Each row below holds a small network's activations on one input, seen along a few directions.
In each table, some parts of the input vary, and every possible input appears once, in random order.
A made-up example of a description, with smaller parts first: values(2) and (point or ring(9) or (line(4) and ring(8))).
Shared parts are said once, and a part with two or three values counts as separate values.
(in the rows, 128 means zero)

Other details of the inputs shift rows strongly along two fixed directions, in all tables alike. That doesn't count.

Rows:
x1: [139 117 143  92 147 157 141 128 150  64  98 116 122 132  94 138  58]
x2: [122 149 162 127 153 175 146 147 154 100 109 134 145 134  96 143 109]
x3: [133 141 176 143 130 150 110 120 116 122 148 143 108 137  98 127 126]
x4: [145 109  58  97 111  67  90 138 137 108  96  58 103 125 144 134  47]
x5: [ 98 137  97 152  84  61  59 152 120 154 128  68 140 121 142 104 110]
x6: [137 119  84 111  96  81 101 149 117 127 128 101 116 123 155  96  94]
x7: [120 135  84 135 125  86  85 123 152 137 106  85 108 129 137 145 106]
x8: [ 85 156 129 151  83 108  93 132 107 164 153 131 156 134 155  72 180]
x9: [ 91 138 169 192 140 131 142 112 131 187 145 165 162 116 124 138 226]
x10: [123 163 138 149  97 109  27 137 102 133 162  92  76 145 105 111  95]
x11: [149  96 118 117 179 153 191  96 157 119 101 153 133 120 126 187 143]
x12: [123 136 100 157  92  67  56 136  94 175 157  91 102 126 143 118 141]
x13: [109 149 123 182 118  96  71 120 114 191 160 123 110 128 135 139 189]
x14: [155  99 114  79 150 169 209  96 132 102 121 172 137 131 151 136 142]
x15: [166  98 137  70 172 177 180 115 160  42  85 129 112 134  93 159  40]
x16: [146  82  89  87 147 115 171 127 148  90  85 103 142 113 133 154  73]
x17: [119 115  88 114  95  88 105 158 124 120 122  98 144 119 152  93  95]
x18: [128 168 185 161 140 167 123 134 124 144 146 154 115 139 103 141 158]
x19: [119 188 145 163 106 121  38 153 111 153 157 101  83 146 112 124 123]
x20: [145  95 178 143 151 170 234 113 103 160 162 225 169 110 137 127 224]
x21: [ 91 170 156 173  84 114  99 115  92 199 183 161 142 138 154  69 229]
x22: [154 104  90 104 118 109 131 136 109 124 140 127 111 121 151 120 112]
x23: [ 88 150 100 166 106  81  60 136 143 155 120  82 136 124 136 124 135]
x24: [135 120 113  82 134 138 105 140 159  49  85  79 117 136  99 132  17]
x25: [121 161 161 133 139 157 119 149 144 114 115 123 125 136 100 137 108]
x26: [117 173 201 171 140 167 132 138 126 154 148 164 129 137 101 130 174]
x27: [136  84 167 122 159 173 249 121 123 131 133 210 188 107 133 124 192]
x28: [166  83  82  86 146 114 163 120 138  98  95 105 118 119 136 165  75]
x29: [114 119 166 128 139 172 209 102 118 143 143 199 177 125 144 106 215]
x30: [167  88  86  54 158 165 199  99 137  79 110 150 118 134 152 148 102]
Description of these inputs: line(5) and (values(2) or line(4)).
Q: Changing only the line(5) part turns x27 into x20. The same change can be made to x1. Which row results?
A: x3
Q: Change only the line(4) part in x27. List by row number the other rows that result.
A: x9, x16, x29

Rows:
x31: [ 90 183 173 168 137 134  71 130 118 133 141 144 135 142 108 117 146]
x32: [ 86 181 183 203  67  86  46 176  63 206 207 149 157 123 131  51 202]
x33: [155  85 160 134 167 177 209  81 119 146 153 187 140 122 119 179 195]
x34: [104 172 137 128 100  70  33 154 136 122 119  73 143 129 124  97  49]
x35: [153  94  87  36 150 200 239 105 166  44  79 148 143 145 154 121  89]
x36: [110 142 198 175  83 121 111 131  82 179 201 168 139 121 126  69 195]
x37: [114 128  50 107  92 105 118 117 140 132 102 102 121 131 167 105 150]
x38: [188 113 132  76 177 215 211 126 169  71  82 156 100 139  94 163  90]
x39: [101 160  81 144 104  27  23 147 138 138 107  36 134 125 135 133  57]
x40: [167 108  90  58 133 144 124 122 122  60 106  89  72 146 121 138  32]
x41: [102 104 180 186 177 194 206 104 151 153 120 181 146 122  91 170 230]
x42: [157  90  49  58 138  39  87 131 127  75  98  80 104 116 168 151   4]
x43: [121 160 119 176 107 116  81 138 134 183 137  96  76 135 129 144 163]
x44: [141  74 151 143 159 165 232 129 127 149 140 183 182  96 125 154 191]
Q: Changing only one part turns x39 into x34. The same change can be made to x41. Which row results?
A: x31
Q: Describe the family of inputs behind these rows.
A: values(2) and (point or ring(6))
Q: Change only the values(2) part in x32. List by row number the other rows that result.
A: x44

Rows:
x45: [109 137 148 176 108 103 117 135 110 182 152 141 148 118 137 115 188]
x46: [117 122 184 152 150 180 204 102 115 159 155 211 171 126 130 124 233]
x47: [ 82 175 122 188  74  61  32 142 109 198 159  93 122 129 145  90 173]
x48: [147 106 110  97 161 151 181 107 148 104 100 139 130 130 133 163 119]
x49: [153  92 112  90 145 143 184 126 126 101 118 143 139 121 135 135 111]
x50: [132 115  76  98 104  88 103 146 133 105 106  85 125 124 149 110  70]
x51: [126 119  94 119 106  83  66 124 127 111 119  74 103 131 125 121  71]
x52: [125 140 220 169 159 195 199 110 119 155 162 215 159 131 103 130 219]
x53: [149 111 116  88 163 160 153 130 163  69  91 115 121 131 106 166  63]
x54: [ 91 189 155 194  81  88  14 158 103 183 169 100 101 138 120  91 152]
x55: [166  88  90  83 157 133 176 126 142  93  99 120 120 121 131 162  81]
x56: [137 147 105 108 117 112  73 141 139  97 106  84  86 136 117 131  57]
x57: [124 122  74  94 109  95 101 137 144 102 102  84 122 129 148 109  73]
x58: [144 110 115  88 165 163 161 131 160  67  84 109 132 129 108 164  60]
x59: [157  98 108  98 160 149 179 110 141 106 113 144 122 123 135 162 117]
x60: [123 136 229 160 154 197 206 110 110 155 159 212 166 127 101 128 220]
x61: [ 95 170 120 173  64  76  27 142  87 188 180 107 109 134 153  75 170]
Q: Describe the family of inputs behind these rows.
A: point or line(6) or (values(2) and ring(5))
Q: Change only the values(2) part in x45. List by row number the other rows that result.
A: x50
